A small network was shown many inputs. Here are its activations along a few directions, one row for each input.
In each table, some parts of the input vary, and every possible input appears once, in random order.
Descriptions start from the smaller parts, as in this example, which fits no table here: line(4) and (point or ring(9) or (values(3) and ring(8))).
Shared parts are said once, and a part with two or three values counts as separate values.
In the rows, 128 means zero.

Other details of the inputs vary at random and push rows far along three fixed directions, the same in every table; ignore that.

A family of inputs:
x1: [143  93 134 152  91 144 191 112 163 160 132]
x2: [127 149 112 159 127 107 111 142 139  73 120]
x3: [125 172 129 149 121  86 104 131 145  92 109]
x4: [152  95 144 137  84 123 181  95 151 157 139]
x5: [119 118 124  82 160 161 130 135 104 144 152]
x6: [132 107 168 162 132 122  90 154  95 148  94]
x7: [136  95 139 150  94 144 203 124 142 156 142]
x8: [134  97 187 164 103  95 126 131 116 157  97]
x9: [123 138 135 184 117  90  85 154 133  96  82]
x10: [137 115 118  97  97 150 183  89 158 156 167]
x11: [119 130 128  83 150 139 117 106 111 146 140]
x12: [148 143  92 181  78 112 178 115 191 100 126]
x13: [116 128 110  85 164 159 131 124  99 135 151]
x14: [140  95 165 177  95 117 199 141 129 165 112]
x15: [124  99 129  67 132 148 101 111 103 151 149]
x16: [140 147 112 177 109 108 128 130 165  92 113]
x17: [134 117 175 139 135 101  99 134  94 150  98]
x18: [123 113 122  86 146 172 111 129 115 152 151]
x19: [144 165  83 146 110 134 189 109 191 112 148]
x20: [117  92 170 155 130 121 104 151  81 138  96]
x21: [117 179  88 114 155 133 104 132 155  91 135]
x22: [141 117 123  97 105 146 203  87 157 169 160]
x23: [135 147  97 123  93 115 166  91 192  97 153]
x24: [132 134 158 180 109  76  91 130 122 103  87]
x25: [108 170  92 118 161 121 114 136 140  77 136]
x26: [125 115 165 152 137 117 111 160  82 141 100]
x27: [125 114 146 131 153 128 123 141  92 140 118]
x28: [133 165 112 152 140 114 111 139 146 100 115]
x29: [121 128 122  68 141 156  96 110 104 142 157]
x30: [136 126 101 121 121 156 197 100 166 154 152]
x31: [115 175  93 126 158 124 102 130 152  89 127]
x32: [129 103 125  71 131 147 102 109 101 150 149]
x33: [122 104 146 121 135 149 122 142  90 147 132]
x34: [123 166 114 153 141 108 121 145 131  86 117]
x35: [137 152  75 142  98 134 190 109 185  83 161]
x36: [127 165 113 149 136 105 115 154 135  82 122]
x37: [131 123 151 118 143 113 111 118 106 144 118]
x38: [120 153  82 115 136 127 102 138 133  72 144]
x39: [145  79 175 187  89 114 190 143 131 161 113]
x40: [146 142 112 188  88 103 190 132 180  94 134]
x41: [120 128 133  71 143 144 109 119 111 149 146]
x42: [127 159 106 159 126 116  96 133 146  85 112]
x43: [139  94 114  94  84 149 191  83 154 162 163]
x44: [137 152 158 171 119  70  93 143 125 106  90]
x45: [123 185  97 102 140 114  91 120 141  86 140]
x46: [108 146  85 103 138 134 104 137 133  80 145]
x47: [118 181  90 123 150 132 107 131 151  92 130]
x48: [143 111 111 110 104 172 211 106 161 177 162]
x49: [150  95  97 108  94 170 195 100 160 162 165]
x50: [116 116 123  87 166 154 126 132 100 140 147]
x51: [121 119 125  74 140 145  95 110 115 131 149]
x52: [124 140 121  75 149 145 111 109 112 140 147]
x53: [125 123 115  75 152 179 118 126 103 162 152]
x54: [124 101 176 147 120 104  91 128  94 144  93]
x55: [122 181  96 110 148 108 101 109 144  85 135]
x56: [134  80 166 173 102 121 132 139 107 168  89]
x57: [132 109 141 148 113 143 147 129 132 157 122]
x58: [124 103 113  84 138 167 109 126 112 150 146]
x59: [145  86 165 196  84 118 176 126 142 163  95]
x60: [122  96 151 107 121 122 100 121 103 149 120]
x61: [124 133 149 192 123  83  99 160 125  83  89]
x62: [116 146  92 117 137 124 100 143 132  78 138]
x63: [131 109 169 155 137 119 101 158 100 156  93]
x64: [120  98 117  91 127 167 160 118 127 143 160]
x65: [124 134 136 191 115  83  97 158 113  84  86]
x66: [119 178  90 126 162 122  93 133 150  82 128]
x67: [122 128 111  85 164 168 117 117 107 152 145]
x68: [123 129 154 116 139 114 108 126 113 142 115]
x69: [126 108 172 155 135 121 106 156 100 160  91]
x70: [115 176 105 111 150 102  97 116 148  85 130]
x71: [118 110 172 150 145 119 114 156  79 149  94]
x72: [125 126 116  79 159 170 121 126 118 153 149]
x73: [125 187  80 112 152 133  90 138 150  82 141]
x74: [111 128 112  88 162 157 133 126 105 134 147]
x75: [127  99 153 129 131 139 168 136 114 163 127]
x76: [117  91 163 152 125 117 103 155  79 139  95]
x77: [141 165  99 143 109  93 174  99 194  96 142]
x78: [121 162  94 129 140 128  88 133 153  79 129]
x79: [128 135 151 119 135 107  94 134 113 131 116]
x80: [116 102 152 125 136 142 121 147  99 144 127]
x81: [118 110 149 112 143 142 128 149  97 150 128]
x82: [130 124 137 130 155 136 108 134 107 145 115]
x83: [124 136 130  80 152 135 102 118 115 136 142]
x84: [120 121 132  65 147 151  90 118 105 144 154]
x85: [125 109 173 154 139 110 107 167  88 140  98]
x86: [129 103 144 112 118 123 101 117  98 146 121]
x87: [147 109 125 102  96 145 182  92 154 159 167]
x88: [152 129 142 222  78  94 178 133 172 124  99]
x89: [147 148 113 180 101 101 201 129 178 103 130]
x90: [122 114 140 124 134 149 112 137 117 148 125]
Each input here is: values(3) and ring(5) and line(6).
Changing only the line(6) part turns x30 into x56. The same change can be made to x66. Which row results? -> x58
Changing only the line(6) part turns x89 into x2. The same change can be made to x28. Which row results? -> x16
Changing only the line(6) part turns x36 into x40. The same change can be made to x41. Which row results? -> x8
A walk changes only the ring(5) part. It starts at x8 and steps to x84. List the rest of the walk in order. -> x87, x29, x10
A walk changes only the line(6) part. It starts at x32 and steps to x4. List the rest of the walk in order. -> x87, x44, x17, x37
Which other rows does x19 become when the line(6) part takes its other values? List them by row number. -> x12, x42, x53, x67, x88

A family of inputs:
x91: [141  80 119  72 106 152 177  58 128 201 165]
x92: [129 161  72  82 124 120 122  84 198 107 164]
x93: [140 188  56  99 156 181 119 109 203 120 149]
x94: [119 130  95  49 170 127  75  86  81 127 146]
x95: [118 155  72 116 138 148 217 137 195 104 168]
x96: [138 112 138  81  80 156 180  79 156 191 184]
x97: [125 213  65 145 185 137  95 121 151  69 124]
x98: [134 106 126 236  95  93 182 138 147  82 109]
x99: [126  89 143 164 128 135 191 156 139 141 130]
x100: [139  92 116 105 115 181 229 137 125 169 196]
x101: [135 182 103 109 146  70  35 131 113  71 122]
x102: [116  56 155 116 130 161  76 155  87 148 117]
x103: [118  97 195 107 148 122 108 116  56 159 104]
x104: [130  50  95  82  98 211 187  88 118 163 179]
x105: [109  59 179 150 160 148 138 159  35 174 106]
x106: [118 168  63 112 130 149 225 114 172 122 150]
x107: [156 116 148 176  98  46 146 113 167 129  93]
x108: [150 149 186 186  79  65 157 135 142 113 107]
x109: [160 119 169 185  97  55 167 121 162 107  87]
x110: [124 147 120  95 201 183  83 133 117 148 135]
x111: [108 139 144  44 169 148  83 117 103 122 149]
x112: [135 153 151 195 106  89 180 178 142 136  93]
x113: [127 208  58 128 171 155  68 114 156  91 116]
x114: [142 215  75 129 151 151  71 138 163  98 128]
x115: [148 101 189 103 130 105  97 138  59 152 112]
x116: [126 148 104 105  94 129 170  77 210 133 166]
x117: [121 162  94 102 107 126 195  72 187 106 167]
x118: [113 100 103  84 149 186 228 120 110 172 169]
x119: [135  89 176 105 152 110 104 111  47 150  98]
x120: [150 102 138 206  61 108 144 154 147 102 115]
x121: [101  96  90  52 130 193  52 133 114 122 145]
x122: [115 118 198 103 135 114  76 145  79 160 119]
x123: [139 102 173 108 121 105  70 127  83 178 120]
x124: [110 110 170 130 160 130 133 175  99 175  87]
x125: [146 122 168 134 172 163  94 157  73 185 116]
x126: [104 151 101 157 161 113  58 173 134  37 117]
x127: [ 94 152  77 133 121 126  25 139 113  45  97]
x128: [136 144 145 205 109  89 186 181 138 116 109]
x129: [ 95 186 139 118 161  86  34 137 146  62 109]
x130: [121 142 159 198  83  67 138  97 156 125  89]
x131: [135  69 170 165 113 136 131 169  75 149 124]
x132: [147 100 140 205  38 105 129 152 150 114  93]
Changing only one part turns x110 into x97. The same change can be made to x109. Which row results? -> x119
Changing only one part turns x96 into x116. The same change can be made to x108. Which row results? -> x111
Describe the family of inputs behind these rows. -> values(3) and (ring(6) or line(8))
Which other rows does x132 become when the values(3) part takes its other values? List them by row number. -> x121, x127
Which other rows does x114 become when the line(8) part takes its other values? List them by row number. -> x100, x112, x120, x125, x128, x131, x132
